A small network was shown many inputs. Here are its activations along a few directions, one row for each input.
Each table varies a few parts of the input and shows all the possible inputs, shuffled.
A made-up example of a description, with smaller parts first: one of 6 places along a line, together with either a single point or one of 11 places around a ring or (one of 2 separate values, together with one of 8 places around a ring).
Shared parts are said once, and a part with two or three values counts as separate values.
(in the rows, 100 means zero)

Other details of the inputs vary at random and push rows far along two fixed directions, the same in every table; ignore that.

Rows:
r1: 73, 81, 117, 100, 67, 65, 101, 87, 141, 83, 139, 113
r2: 85, 118, 122, 164, 77, 55, 112, 103, 135, 79, 115, 128
r3: 51, 89, 66, 132, 76, 39, 162, 86, 112, 10, 116, 169
r4: 109, 99, 86, 83, 147, 147, 108, 75, 78, 138, 80, 92
r5: 94, 92, 111, 111, 137, 37, 112, 108, 87, 77, 150, 123
r6: 113, 78, 150, 76, 123, 62, 48, 118, 114, 146, 170, 66
r7: 117, 76, 151, 71, 134, 53, 42, 117, 114, 136, 161, 65
r8: 96, 104, 59, 81, 87, 141, 147, 90, 66, 90, 75, 119
r9: 123, 123, 105, 110, 126, 142, 70, 103, 86, 132, 49, 76
r10: 121, 98, 82, 74, 145, 143, 104, 96, 60, 131, 84, 88
r11: 97, 81, 80, 58, 86, 136, 89, 86, 116, 95, 63, 79
r12: 123, 123, 94, 111, 106, 132, 84, 107, 88, 105, 49, 83
r13: 107, 115, 137, 151, 92, 51, 91, 125, 110, 94, 132, 107
r14: 85, 131, 46, 131, 16, 144, 151, 98, 98, 46, 28, 127
r15: 107, 90, 94, 47, 82, 150, 79, 101, 95, 139, 91, 64
Each input here is: one of 3 separate values, together with one of 5 places along a line.
- The inputs of r2 and r4 match in every part but the choice among 3 separate values. If r13 is changed in the same way as r2 into r4, which row does it become? => r10
- Start at r1 and move only the place on the line of 5, one step at a time. The first step leads to r11. Which rows follow, in order? => r7, r6, r15
- Change only the choice among 3 separate values in r7. List by row number the other rows that result. => r5, r12

Rows:
r16: 97, 111, 128, 150, 121, 29, 121, 121, 80, 89, 159, 130
r17: 115, 70, 133, 71, 171, 67, 62, 99, 98, 143, 149, 79
r18: 104, 128, 66, 118, 70, 160, 121, 92, 92, 89, 28, 103
r19: 82, 90, 105, 112, 69, 60, 90, 101, 142, 57, 110, 113
r20: 131, 116, 112, 94, 132, 154, 60, 105, 83, 161, 62, 58
r21: 109, 134, 67, 129, 71, 158, 125, 96, 87, 93, 29, 107
r22: 78, 60, 133, 68, 83, 41, 96, 102, 128, 102, 196, 104
r23: 137, 90, 102, 44, 181, 158, 60, 90, 65, 180, 81, 50
r24: 103, 84, 97, 43, 55, 143, 76, 102, 113, 126, 92, 59
r25: 77, 108, 36, 98, 30, 151, 130, 80, 125, 37, 19, 117
r26: 96, 100, 62, 80, 106, 140, 119, 83, 80, 87, 60, 106
r27: 62, 105, 76, 148, 54, 44, 175, 100, 102, 10, 119, 174
r28: 117, 107, 155, 116, 136, 69, 49, 116, 108, 141, 135, 72
r29: 92, 97, 128, 128, 122, 26, 115, 111, 97, 83, 161, 129
- What do these inputs look like to the network? => one of 2 separate values, together with either a single point or one of 6 places along a line
- The inputs of r23 and r25 match in every part but the choice among 2 separate values. If r29 is changed in the same way as r23 into r25, which row does it become? => r20
- Change only the choice among 2 separate values in r16. List by row number the other rows that result. => r21

Rows:
r30: 104, 101, 75, 75, 95, 156, 113, 90, 81, 118, 68, 89
r31: 83, 104, 74, 101, 52, 101, 134, 99, 105, 49, 89, 125
r32: 77, 94, 83, 103, 75, 85, 128, 97, 104, 64, 97, 124
r33: 87, 101, 108, 120, 68, 76, 106, 105, 122, 86, 118, 112
r34: 76, 93, 72, 108, 60, 82, 130, 97, 113, 48, 94, 131
r35: 88, 96, 143, 126, 88, 30, 96, 116, 116, 89, 163, 114
r36: 93, 98, 98, 106, 76, 75, 112, 107, 110, 72, 123, 116
r37: 118, 93, 135, 92, 135, 84, 70, 112, 91, 149, 145, 78
r38: 132, 145, 64, 128, 132, 178, 128, 94, 47, 117, 6, 102
r39: 110, 112, 78, 79, 85, 170, 97, 91, 91, 126, 47, 78
r40: 125, 139, 86, 144, 143, 137, 106, 104, 58, 119, 54, 103
r41: 118, 98, 102, 80, 126, 133, 74, 92, 99, 134, 86, 76
r42: 74, 100, 78, 113, 49, 85, 129, 98, 115, 42, 83, 127
r43: 83, 96, 129, 124, 88, 50, 100, 101, 130, 78, 133, 118
r44: 85, 87, 121, 117, 105, 36, 103, 109, 111, 87, 152, 117
r45: 87, 98, 87, 101, 73, 84, 117, 104, 106, 56, 93, 117
r46: 75, 96, 71, 101, 65, 100, 136, 85, 111, 50, 83, 131
r47: 113, 99, 72, 74, 100, 142, 93, 98, 89, 104, 62, 84
r48: 101, 97, 71, 77, 109, 142, 108, 81, 93, 110, 70, 94
r49: 118, 95, 140, 91, 145, 89, 62, 103, 98, 145, 126, 75
r50: 93, 92, 146, 133, 103, 21, 78, 118, 126, 95, 162, 102
r51: 86, 94, 121, 114, 86, 54, 110, 108, 107, 84, 146, 118
r52: 113, 92, 129, 93, 135, 88, 79, 108, 91, 147, 143, 81
r53: 82, 98, 71, 108, 56, 97, 122, 96, 115, 52, 78, 120
r54: 100, 99, 73, 76, 108, 146, 110, 81, 88, 110, 65, 92
r55: 106, 101, 70, 72, 99, 152, 101, 93, 82, 108, 51, 86
r56: 73, 98, 80, 119, 53, 89, 126, 87, 136, 47, 87, 131
r57: 125, 97, 151, 96, 141, 79, 54, 117, 95, 163, 150, 67
r58: 122, 98, 119, 76, 142, 111, 70, 102, 89, 135, 106, 74
r59: 118, 108, 93, 79, 110, 153, 76, 98, 88, 134, 54, 63
r60: 114, 89, 128, 89, 146, 85, 70, 102, 97, 141, 135, 81
r61: 123, 91, 132, 85, 151, 87, 61, 106, 98, 140, 133, 75
- The inputs of r30 and r52 match in every part but one. If r58 is changed in the same way as r30 into r52, which row does it become? => r61
- What do these inputs look like to the network? => one of 2 separate values, together with either a single point or (one of 3 separate values, together with one of 5 places along a line)
- Change only the choice among 3 separate values in r57. List by row number the other rows that result. => r41, r53
- Change only the choice among 2 separate values in r35. List by row number the other rows that result. => r57
